A small network was trained on invented records. Each row is its activation on one of them, seen along a few directions.
Each row is followed by the record's values for the fields N, G, T, U, M, V, P, F.
A field that a record lacks is written absent.
Other fields move the rows too, some of them a lot.
Strong random noise was added to every row along 10 fixed directions; ignore it. To show where, here is one row again and again, with new noise each time:
[ 100  -72   15   -5 -394 -209  457 -117  -51   35  -80  119 -104 -438
  517 -125  -18 -354   56 -133  -95  185  159 -381  123  110    5]
[ 291  391 -433   35  459 -559  125  176   -3  113  116  -35 -285  -39
 -215  -49 -464 -345  359  507 -175  306  -75  151   10  -83  143]
[-324 -313 -272 -415 -283  -47  -12 -529   60 -578  -23  234 -268 -623
  634 -409    0 -188 -454 -267  396  417   39 -495 -124 -212 -262]
[ 278  246 -293   58  330 -494  129  128 -153   99   70   75   19 -115
 -361 -167 -265  -78  374  411  211  -30   20  182  279 -128  -20]
[-152   35 -396 -380  226  -23   91 -180   49 -206   -6  -12  -84 -149
 -251 -317 -401  378  271  951  358  -91 -275  162  166 -342   77]
[-463 -339  638 -350 -407  383  352   -9  -10 -130   23  -73  253  248
  411   37   -7  250 -291  255  -70 -151  319 -209 -100  -36   32]
[ 126 -107  146  146  365 -186   62  177   -1 -185  230  186  242   98
  -80   -1 -184 -461  -17  233   89  342  231 -107  194 -135   86]
[  57 -146  140  166 -266 -283  284 -149 -254    3   -5   94  -69 -164
  357  -31  205 -241 -134 -444  -11   78  332 -322   93   64  -66]
[  91 -102   41  272 -189   57  311  -52 -268   -5  113  -67 -500    3
 -189 -127 -133  127 -139   34 -299 -240   54 -519  160   97  114]
[ -39  -15 -259 -101   45  405 -129 -156  307 -464    6  231 -296 -191
   15 -366 -258 -142 -305 -124   15  128 -257 -453  -24  131  -15]
[ 325   19  117  173  563 -259   63  126 -176 -111 -136  283  704  -94
  147 -191  128 -249  229 -173  371  -32  104 -119  629  120  -13]
[ 174 -198  -44  651  256 -275 -188 -132 -255 -226  368  167 -365  295
 -445   91  151 -401 -370 -487   18  268  327 -220   17 -144   41]

[ 174 -349 -472  687  154  239  -51 -821  145 -346 -266  260 -158  -58
   41    7  548 -171  194 -350  308  190 -396  -23  405 -118  535]
(N n2; G g4; T absent; U absent; M absent; V absent; P absent; F f2)
[-259   -5   34 -259 -375  553 -105  151  370  113  244  -11  -56  244
 -656   59 -363  349   51  776    5 -215 -101  347 -253 -146  -10]
(N n2; G g5; T absent; U absent; M absent; V absent; P absent; F f5)
[ 102   42  152  -86 -110 -458  321  380 -106  159  192  -57   65 -210
 -145    5 -316 -218  152  500   78   85  308   99   66 -251 -143]
(N n2; G g2; T absent; U absent; M absent; V absent; P absent; F f2)
[ -99 -145  239 -128  369 -103   41  225 -287 -127   62 -392 -116  -19
  241   35 -157  144 -211  273 -301   75  -32 -341   -1 -146   56]
(N n2; G g3; T t3; U u2; M m2; V v1; P p2; F f3)
[-197 -326  279  168 -251  362   81  -77   41  126  129 -158   54  346
 -327  335  141  297   82  451  -45 -144   49  280  -49 -229  245]
(N n1; G g3; T t3; U u2; M m2; V v2; P p2; F f3)
[-155 -597  294  423  588  -46  124 -425 -543  -38 -177 -377  284  427
  338  405  567  405  200  432  -22   21 -125  -33  474 -377  672]
(N n2; G g3; T t1; U u2; M m2; V v2; P p1; F f4)
[ -85 -227  392 -227  248  581  115   94  120 -187 -386 -204  414 -167
  859  -39   38  100  -43  114 -322   35 -424 -516  243  243  293]
(N n2; G g3; T t4; U u2; M m2; V v1; P p2; F f3)
[ -68  365   66 -550  -16   33  282  216  330   -2 -293    5  324 -104
  614 -182 -313 -138  137  137 -133   38  -80   24 -117  297  -33]
(N n1; G g6; T absent; U absent; M absent; V absent; P absent; F f2)
[-229  -19   68  -42   80   40   65 -146  -26  -25  -50 -187  -89  436
    1  155   46  268   -4  201  -86  -66    3  223 -161 -120  222]
(N n2; G g4; T absent; U absent; M absent; V absent; P absent; F f2)
[  45  394 -432  -70  391 -242 -336  -68  -85 -113  -50   56 -131  197
 -467 -256  -59  306  -29 -259  327 -280 -107  282  -50   14 -227]
(N n1; G g4; T absent; U absent; M absent; V absent; P absent; F f2)
[ 150   90   43 -109  146   51  -68  253  226   14 -213   89  483 -292
  147  -60    3 -149  212   30  173   53 -191  122  207   77  -58]
(N n2; G g3; T t4; U u2; M m2; V v2; P p1; F f4)
[ -46  236 -268    1  112 -476  -34 -172  -79   -5  -41 -180 -558  123
  381  130   34 -266 -189 -472 -361  392   65   -4 -470   38   42]
(N n2; G g4; T absent; U absent; M absent; V absent; P absent; F f2)
[-164 -331  530   10 -381  594  401   94 -265  207  121 -227 -120  205
    9   51 -172  507 -106  531 -588 -461   33 -704  221  234  238]
(N n1; G g5; T absent; U absent; M absent; V absent; P absent; F f5)
[ -13 -362  146  403  453  358 -186 -285  -86 -461   26  198  164  388
  -44  -39  258  -15 -300 -324   97   41  -37 -398  334   53  267]
(N n1; G g4; T absent; U absent; M absent; V absent; P absent; F f2)
[ -82  229 -248 -369  -49  358 -375  209  495 -349  233  398   64  -10
 -763 -427 -521   33 -202  216  496 -105  -84  201 -144  -47 -402]
(N n1; G g4; T absent; U absent; M absent; V absent; P absent; F f2)
[-246 -137  164 -181  452  171 -269   11 -294 -505   43 -107  -88  168
   26 -294  -54  399 -640 -255   72 -245   17 -555   45  -13 -217]
(N n1; G g2; T absent; U absent; M absent; V absent; P absent; F f2)
[  17  509 -236 -392  951 -161 -167  107 -193 -181 -390 -168  373  211
  100 -393 -130  595  160   42  211 -519 -350  123  272  202  -74]
(N n1; G g6; T absent; U absent; M absent; V absent; P absent; F f2)
[ 180  300 -185   57  341  357 -433  161  203  -31 -183  -40 -144   86
 -166  -88  -16  138  -70 -381 -275 -178 -454  -51 -103  394  -33]
(N n1; G g3; T t4; U u1; M m1; V v1; P p2; F f4)
[ 277  285 -334  271  -14  -62   62   -2  256  -18 -108   66 -337 -113
 -101  -96 -104 -351   77 -302 -139   82 -187    5  -61  174  102]
(N n2; G g6; T absent; U absent; M absent; V absent; P absent; F f2)
[ 244  260  -10   14 -237  258  570  237   44  351 -258 -335 -438 -230
  189  -74 -366  191  351  426 -801 -360 -401 -422  133  444  332]
(N n1; G g3; T t3; U u2; M m1; V v1; P p2; F f4)
[ 278  287 -258 -108  196 -265  170   20   68  -72 -253  194  144 -399
  425 -312 -141 -338  198 -232   54  135 -134 -255  265  273  -44]
(N n1; G g4; T absent; U absent; M absent; V absent; P absent; F f2)
[-146   35  102 -119 -310 -278  105  144  192  119  178   21   63   65
  -98  217  -63 -302   37  187  145  270  353  511 -346 -284  -91]
(N n2; G g3; T t3; U u2; M m2; V v2; P p1; F f2)
[ 112  302   37 -346   79  263  -63  247   37    8 -163  188  265 -138
  144 -361 -219  179    7 -156  -59 -334 -171 -309  171  507 -236]
(N n1; G g3; T t1; U u2; M m2; V v2; P p2; F f2)
[ -31  -22   10  186 -163   35   47 -159 -288  276  -67 -226 -347  254
 -180  150  199  455   50  -24 -231 -345  -44   76  -84   53  121]
(N n1; G g3; T t4; U u2; M m2; V v2; P p2; F f2)
[  83  119    8  -48  590 -528 -372   53   20   19  -38  220  871  130
  218  196  350 -415  206 -337  549  380  289  606   63 -148 -176]
(N n1; G g2; T absent; U absent; M absent; V absent; P absent; F f5)
[ 261  -10  -50    8 -427 -356  163  229  -76  188  205  217  -60 -577
 -207 -149 -193 -331  117  112  196  107  226  -48  109  -94 -331]
(N n2; G g3; T t4; U u2; M m1; V v2; P p2; F f2)
[ 453  216 -143  262 -356  127  -37  300  382  281  128  352   48 -332
 -391  -38 -173 -555  236 -183  -43  116  -52   66   48  296 -119]
(N n1; G g3; T t4; U u2; M m2; V v2; P p2; F f5)
[-145  236 -337 -225 -156  451 -364 -228  294   52 -162   86 -102   70
 -223  -87  107  442   60 -262  124 -339 -322  303 -230  212 -121]
(N n2; G g1; T absent; U absent; M absent; V absent; P absent; F f5)
[-221  255  -72 -278  186 -329  -68   -3  -22  100   -5 -141   71  426
  -48  151  -24  194  118  226  107   -8  143  636 -327 -197  -31]
(N n2; G g4; T absent; U absent; M absent; V absent; P absent; F f2)
[ 307  671 -361  205  224  -32   -9   42  285  357 -367  -70  -96  311
   64  167   75 -142  415 -407 -487 -102 -318  391 -164  514  257]
(N n1; G g5; T absent; U absent; M absent; V absent; P absent; F f2)
[-284  206  318 -233  -39  -44   15  189 -199  242   77 -424 -370  519
  271  272  -45  239 -340 -254 -687 -105  224  -42 -619  238  -25]
(N n2; G g3; T t3; U u2; M m2; V v2; P p2; F f1)
[-331  -67    9 -137 -226 -108  -30 -397 -179  -44  -67 -190 -318  132
  614  149  347  103 -373 -666 -218   95  185 -135 -424   58  -56]
(N n2; G g1; T absent; U absent; M absent; V absent; P absent; F f5)
[ 216  264 -521  121  522 -321 -322 -263 -218  190 -359  -44  213  -41
 -231  -45  382  475  539  -84  445 -329 -418  555  336  -53   35]
(N n1; G g3; T t1; U u1; M m2; V v2; P p1; F f4)
[-378  143   91 -333   40   67 -313   33 -262  -74  119  -83   56  575
 -734 -169   -6  936 -283   53  472 -771  214  456 -188 -184 -428]
(N n1; G g4; T absent; U absent; M absent; V absent; P absent; F f2)
[ 187  -22 -115   29  304 -274  -80  100 -437   15  -23  -80  160 -358
 -350 -254   58  449  181  132  417 -447  -93  -29  487 -155 -253]
(N n2; G g3; T t3; U u2; M m2; V v2; P p2; F f3)
[ -26  -67 -123  148  545 -401 -259  156 -191  -25  312 -300 -257  299
 -578  231 -187   47   26  673   46  269   -8  418 -170 -573  111]
(N n2; G g3; T t4; U u2; M m2; V v2; P p2; F f4)
[  89  196 -376  135  444  -48  144  -86 -185   45 -195 -508 -780   16
  175   18 -209  250  111  283 -722  -18 -562 -381   -7  113  466]
(N n2; G g3; T t4; U u2; M m2; V v2; P p1; F f4)
[-261 -505 -276    3  243  261 -198 -623  105 -589   59  185  -60 -110
   57 -132  112   17 -167  246  468  355 -205 -144  128 -398  218]
(N n1; G g3; T t3; U u2; M m2; V v2; P p2; F f2)
[-163  -81  -87   29  262  383   22 -200  -24 -248   40 -129 -342  395
 -238  -82 -211  397 -123  420 -212 -181 -252 -210   26  -33  315]
(N n1; G g6; T absent; U absent; M absent; V absent; P absent; F f2)
[-326  432    9 -820  412  103 -586  396  227 -154  112   63  425  297
 -301 -226 -357  379 -220   77  389 -213   48  459 -392   19 -548]
(N n1; G g1; T absent; U absent; M absent; V absent; P absent; F f5)
[  12  155  -12    7  562 -139 -215  -62 -290 -188 -217  -75   52  220
  302 -131  213  190 -232 -647  -58 -165  -61 -247   77  258  -61]
(N n2; G g4; T absent; U absent; M absent; V absent; P absent; F f2)
[   1  106  370 -146  186   53 -150  249  -71  124 -142   46  542  198
  294   48  172   51  -32 -328    2 -159  113   39   13  301 -151]
(N n2; G g3; T t1; U u2; M m2; V v2; P p2; F f2)

Which values does each new row have?
[-313   39    0 -154  103  288 -373  -42  245 -231   92   34  120  480
 -430   32    7  246 -258   32  279 -131   37  440 -308 -186 -117]
(N n1; G g5; T absent; U absent; M absent; V absent; P absent; F f2)
[-418  -10  401 -439 -645  359  550  -60  254   64 -165 -194  -27  226
  739  124 -122   76 -112  189 -481  -22  140  -88 -403  193  182]
(N n1; G g6; T absent; U absent; M absent; V absent; P absent; F f2)
[  16   99  258  383  315  414 -163  296  166  -45  248    1  101  905
 -843  224 -127   97 -113  161 -179 -279   73  301  -51   27  227]
(N n2; G g5; T absent; U absent; M absent; V absent; P absent; F f2)
[ 298 -456  196  226 -260  180  394  -82 -328 -115 -223  180  297 -809
  313 -412  168   74   93  -62  267 -302 -142 -834  892  122  -44]
(N n1; G g3; T t4; U u2; M m2; V v2; P p2; F f4)
[ 148  379  -52   65 -133   26 -120  129   88   75  -99  183   63  159
 -320 -168   73   80  -59 -641  183 -427   99  210  -64  300 -295]
(N n1; G g4; T absent; U absent; M absent; V absent; P absent; F f2)
[  83  306 -256 -225   34   50 -146   66  320   66 -344   50  216 -286
  114 -125   24   30  271  -86  197  -40 -347  342  -18  126 -100]
(N n1; G g3; T t4; U u2; M m2; V v2; P p1; F f4)
[ -33  127  406 -469 -399   50  378  506   63  -37   85  146  313 -292
   82 -375 -465  -48 -158  149  120 -278  324 -307   83  177 -422]
(N n1; G g6; T absent; U absent; M absent; V absent; P absent; F f2)
[-379 -127  227 -292  311   43   -2 -295 -238 -222 -256 -151  357  378
  502   -5  319  503 -134  -94  189 -228   61   74   46  -75   66]
(N n1; G g4; T absent; U absent; M absent; V absent; P absent; F f2)
[  10   55  -47  -91  150  188 -151   25  -12 -121  -27  -16  -92  -92
  125 -152  -77   65 -206 -231 -152  -67 -127 -397   29  202  -85]
(N n1; G g2; T absent; U absent; M absent; V absent; P absent; F f5)
[ 110 -543  224  384  159  117  127 -163 -337 -295    6  -41  -51 -329
  358  -39  249 -110 -243 -239 -110  107  -29 -807  459  -16  176]
(N n2; G g3; T t3; U u2; M m2; V v2; P p2; F f3)
[ -39 -401  306 -147  443   37    6   94 -352 -293   41    1  521 -288
  196 -229  -20  209  -86  348  335 -100   30 -513  611 -199  -78]
(N n2; G g2; T absent; U absent; M absent; V absent; P absent; F f5)
[-132   70  184 -178  488    4 -113  103  -29   -5  -26 -129  309  384
  226  166   13   81   35   99 -111   64   23  130  -53   33  138]
(N n2; G g1; T absent; U absent; M absent; V absent; P absent; F f5)
[ 318  522  -37  137 -519  334   39  353  605  348 -269  131   45  -50
 -192   63  -10 -264  224 -542 -231 -242 -160  377 -233  505 -109]
(N n1; G g2; T absent; U absent; M absent; V absent; P absent; F f4)
[ 159   42   39  152 -128  127  111  -84  379   -8 -273  347  630  -76
  173   16  290 -347  311 -301  387   25   22  329  240  129   67]
(N n1; G g2; T absent; U absent; M absent; V absent; P absent; F f2)
[ 349  230   46  386  108 -413    1  345 -726  403  348  -98 -245  228
 -851  -67 -108  373  -26 -145 -169 -639  310 -200  297  120 -285]
(N n1; G g5; T absent; U absent; M absent; V absent; P absent; F f5)
[-146   64  106 -474  -90 -247  -38  259 -393  131  211 -129  -86 -193
  -97 -213 -287  389 -180  246   35 -244  205 -190  -83  -50 -456]
(N n1; G g3; T t4; U u2; M m2; V v2; P p2; F f5)
[  11  156  -94  279  -18  334  214 -194 -175  -44 -226 -394 -957  274
  281  -58  -31  303 -350 -493 -941 -318 -347 -731 -189  507  352]
(N n2; G g6; T absent; U absent; M absent; V absent; P absent; F f2)
[ 166   91  429   61  -98 -295  331  284 -307  127  -40  136  468    5
  168 -121   97 -109  -34 -438  117 -309  471 -183  297  240 -254]
(N n1; G g6; T absent; U absent; M absent; V absent; P absent; F f2)
[  55  480  170   47 -172  -84   19  230 -181  268 -138 -116 -130  413
 -133  -28  134  301 -203 -851 -240 -625  230   99 -268  485 -283]
(N n1; G g6; T absent; U absent; M absent; V absent; P absent; F f2)
[ 305   88 -247  449 -180 -297  188 -225  -77  200 -256  -52 -273 -232
  209  133  345 -239  217 -527 -147   65  -74   16   78  103  137]
(N n1; G g2; T absent; U absent; M absent; V absent; P absent; F f4)
[-158  144 -165 -331  222   40   -7 -230  294  106 -302  -72  281   64
  682  219  127  -75  387  165 -115  323 -244  366 -162   59  300]
(N n2; G g1; T absent; U absent; M absent; V absent; P absent; F f5)
